Each row below holds a small network's activations on one input, seen along a few directions.
Each table varies a few parts of the input and shows all the possible inputs, shuffled.
A made-up example of a description, with smaller parts first: values(2) and (point or ring(11) or (ring(5) and line(6))).
Shared parts are said once, and a part with two or three values counts as separate values.

Table:
R1: [-10  12   5   3  -9   0 -16  -7  12  -1 -14   8 -17   1  16  35  11  -1]
R2: [ 17   1   7  12  22  12 -15 -20 -11  11   3   2  -7   3   6  15  -2 -23]
R3: [ -3  17  -3   2   4  10 -30   1  21   3  -8  -4  -7  15  20   5  17  15]
R4: [-29   6   1  -2  -9  -5  26  19   4 -15  -1  16  -6  -7 -16   2  -5   7]
R5: [-33  10 -11  -5   3   3   9  22  12  -2   2   3   9  -5 -11 -25   2  21]
R6: [ 10  -7   6   2  15 -15   8  11  -8 -13 -23  23  12  -5   9  26  -5  -5]
R7: [  5 -10  -4 -11 -14  -1 -16 -27  -9   1  28 -26  -3  -2 -13 -30   1   2]
R8: [  4  -2 -22   0  21  -6 -18   0  17   1   8  16  17  13  14 -17  -4 -15]
R9: [ -2  -4   7  -6   6  -9  30  20 -12 -18   2  10   5 -27 -20   8 -16   1]
R10: [ 18 -13  12 -16  -7  10   0 -20 -36  15  22 -21  -8  -7 -23  -4  -4  -5]
R11: [ 17   4   9   5   0   4 -12  -9  -7 -11 -14  12  -8 -15   9  34   6 -12]
R12: [-12   3  -4  -6   5  -9   7  11  13  -9 -19  23  -3  15  18  23  -1   3]
R13: [-10 -11  12 -14 -31  -2   7  -8 -16 -11   6 -16 -24   0  -8  11  11  20]
R14: [-12   6 -15  -1  15  -1  -8  14  17   1 -14  17   6  20  21  -4  10  19]
R15: [ 12   7  -3  12   9   5 -39 -16  17   2  10  -4   6  12  14  -6  -1 -14]
R16: [ 14  -1   3   0  32  -1   4  -1  -8  11  -7  19   8  13   4   5 -18 -20]
R17: [  8 -15  10 -19 -24  -4   5 -13 -30  -9  -2 -18 -11 -26 -19  15  -2   5]
R18: [-11   3 -14  -2   2   3  -4   7  11   3  23   8  16 -10 -16 -35 -24  -5]
R19: [ 34   0   8  56 -36  -6  48  19  36  40 -16 -44  19   6  31 -29  43 -14]
R20: [  0  -5  -1   2  19   9  25   5 -15   1  12   4   6  -2 -24 -11 -37  -9]
R21: [-16  -1  -2 -12 -22   3 -10  -7  -9   0   2 -28 -11   8 -10 -18  17  29]
Describe the family of inputs behind these rows. -> point or (values(4) and ring(5))
Start at R18 and move only the ring(5) part, one step at a time. The first step leads to R5. Which rows follow, in order? -> R4, R9, R20

Table:
R22: [ -1  -5   2   1 -39   0  20  -1 -11  -3  -2 -22 -10  -9 -10   9  12   4]
R23: [ -3 -10  -6  -2 -16  -2  13  -6 -12 -15 -20   7 -20 -13  -5  26   8  -1]
R24: [ 36  17  -9  47  12  -6 -11  19  46  19 -17  17  32   5  39  -8   2 -37]
R25: [ -7   4   8 -17  29   6 -28  -5 -24 -13   7  19   3  -1 -11  30 -17  -7]
R26: [ 13  -6   1 -14   0  -3 -19 -25 -20 -12   1   0 -11   7   1  24   0 -10]
R27: [ 14  16 -10  32  32  15  14   9  45  44 -14 -18  -3  27  52 -10  34  -9]
R28: [-13  31 -20  13 -10  -6 -31  27  61   9 -19   8  10  36  50  -8  28  14]
R29: [-19   2  -7  -9   9   8   8  17 -20 -15 -16  27  -6 -11 -18  30 -10   0]
R30: [ -1 -13  -7  -9 -25  -4  32   5 -15   1   3 -11  -2 -12 -24 -25  -3  12]
R31: [-19  -9  13 -16   4 -11  36  16  -6 -12  16  13   3 -10 -19 -14 -25  18]
R32: [ 10  -1  14   3 -21   9 -22 -25 -16   1   9 -28  -9   1 -12   2   1  -1]
R33: [  8 -13  11  -9   0  -1  -9 -20 -17   5  18 -20   5 -13 -22 -33  -8   9]
R34: [-18 -14  10 -19  26  -5  -4 -11 -10  -8  34   8   8  -6 -20 -23 -21   7]
Describe the family of inputs behind these rows. -> values(3) or (values(2) and ring(5))

Table:
R35: [-14  -1  -4  -7   3  -3   1  11 -10 -17  -9  24   1 -12  -9  25  -5  -3]
R36: [ -9  -8   5   3 -15   3  27  -1  -2   3   9 -11 -11  -5 -15 -18  -5   9]
R37: [ 13 -10   6   0 -14   3  -1 -19 -18   8  10 -19  -4  -1 -14 -11  -1  -6]
R38: [ 10  19 -17  20  28  -5 -12  20  49  15 -19  17  17  22  53   3  21 -11]
R39: [-18  -1  -4 -10  13   0  11  14  -7  -8   0  27   1   2 -11   5 -15   2]
R40: [  7  -2  12  -3 -17   2   0 -16 -12  -1   3 -28 -12  -6  -3   8   8   7]
R41: [ 21  19   0  35  -7   0   0  13  50  31 -11 -24  13  18  46 -17  28  -4]
R42: [  3  -4   2  -6  25   3 -17  -8 -17  -6   3  17   6  -3  -8  13 -11 -13]
R43: [  1 -10  10  -2 -31  -5  15  -3 -11  -1  -7 -13  -7 -13 -12  -3   7  10]
R44: [ -9  -1   1 -12  10   2 -16  -8 -14 -13  -6  17  -9   6  -1  29  -1  -3]
R45: [  4  -2   0  -6 -11   0   1  -5  -5   3  16 -25   2  -9 -15 -29  -5  12]
R46: [ -9   3 -12 -13  16  -1 -10   2  -4 -15  12  18   3   2 -10  -5 -21   0]
The inputs of R44 and R40 match in every part but one. If R42 is changed in the same way as R44 into R40, which row does it become? -> R37
Describe the family of inputs behind these rows. -> values(2) and (point or ring(5))

Table:
R47: [ -2 -15  17 -29  -4   5 -25 -34 -51 -19  14 -19 -18 -17 -33  23 -10   7]
R48: [ 21  11  -8  35 -18  -2  -2   2  46  28  10 -26   9  22  36 -31  24  -9]
R49: [-20 -12   4 -34  28  -1  10   5 -33 -32  24  35   2 -19 -44   4 -48  10]
R50: [-31  -9   0 -33  14  -3   8   9 -32 -20  24  21   8 -19 -51 -21 -46  13]
R51: [ -9 -14  13 -25 -10   8  -7 -33 -44  -9  30 -25 -21  -6 -43 -15 -18  17]
R52: [ 25  13  -7  14  10   2 -36  -9  35  19 -21 -10   8  30  48  14  30 -18]
R53: [ -6  26 -28  17  37  -1  -1  37  55  21  -1  24  28  23  36 -31   1  -1]
R54: [ 26  15  -7  17  16  -3 -30  -4  22   8 -28  13   3  27  48  29  19 -23]
R55: [ -9 -21  18 -30  14  -6   0 -18 -47 -35  -1  32 -10 -24 -35  41 -29  -4]
R56: [ -2 -23   7 -15 -33   1   8 -24 -42  -7  30 -28 -11 -25 -50 -26 -14   9]
R57: [  3  15  -9  19  39  -3   2  23  39   1 -18  40  16  19  41  31   8 -23]
R58: [ 15  11 -14  22   6  10 -19  -3  37  28   1 -22   1  36  43 -26  24   0]
R59: [ 23   7  -5  41 -34   4  18  13  45  44 -13 -32  12  14  33 -35  40 -11]
R60: [ -1 -20  16  -6 -50   8  27 -14 -41   3   9 -42  -9 -33 -53 -25  -8  11]
R61: [-40  -9   8 -35 -26  -5   8   5 -34 -31   1   3 -19 -24 -39  13  -7  37]
R62: [  1  21 -25  18  46  -1  -3  35  49   8  -8  40  19  22  43  -8  -5 -10]
R63: [  1 -10  18 -28   0  -1 -17 -32 -59 -29   4   5 -20 -17 -35  39 -25   0]
R64: [-21 -20  14 -30  20  -2  11  -4 -47 -36   7  36   0 -24 -46  37 -32  -6]
R65: [ 23  15  -4  48 -33  -3  25  14  49  46 -17 -39   4  13  44 -31  45 -10]
R66: [-15  27 -15  15  -7  -6   0  32  53   7 -25   5  -3  18  47   6  33  20]
R67: [  0 -22  18  -3 -51   2  33 -12 -37   3   7 -46  -7 -31 -45 -24   0  10]
R68: [ 16  14 -12  22  35  -4 -12  11  36   5 -29  34   6  17  53  34  16 -19]
Describe the family of inputs behind these rows. -> values(2) and (point or line(10))
Change only the values(2) part in R54. List by row number the other rows that result. -> R63
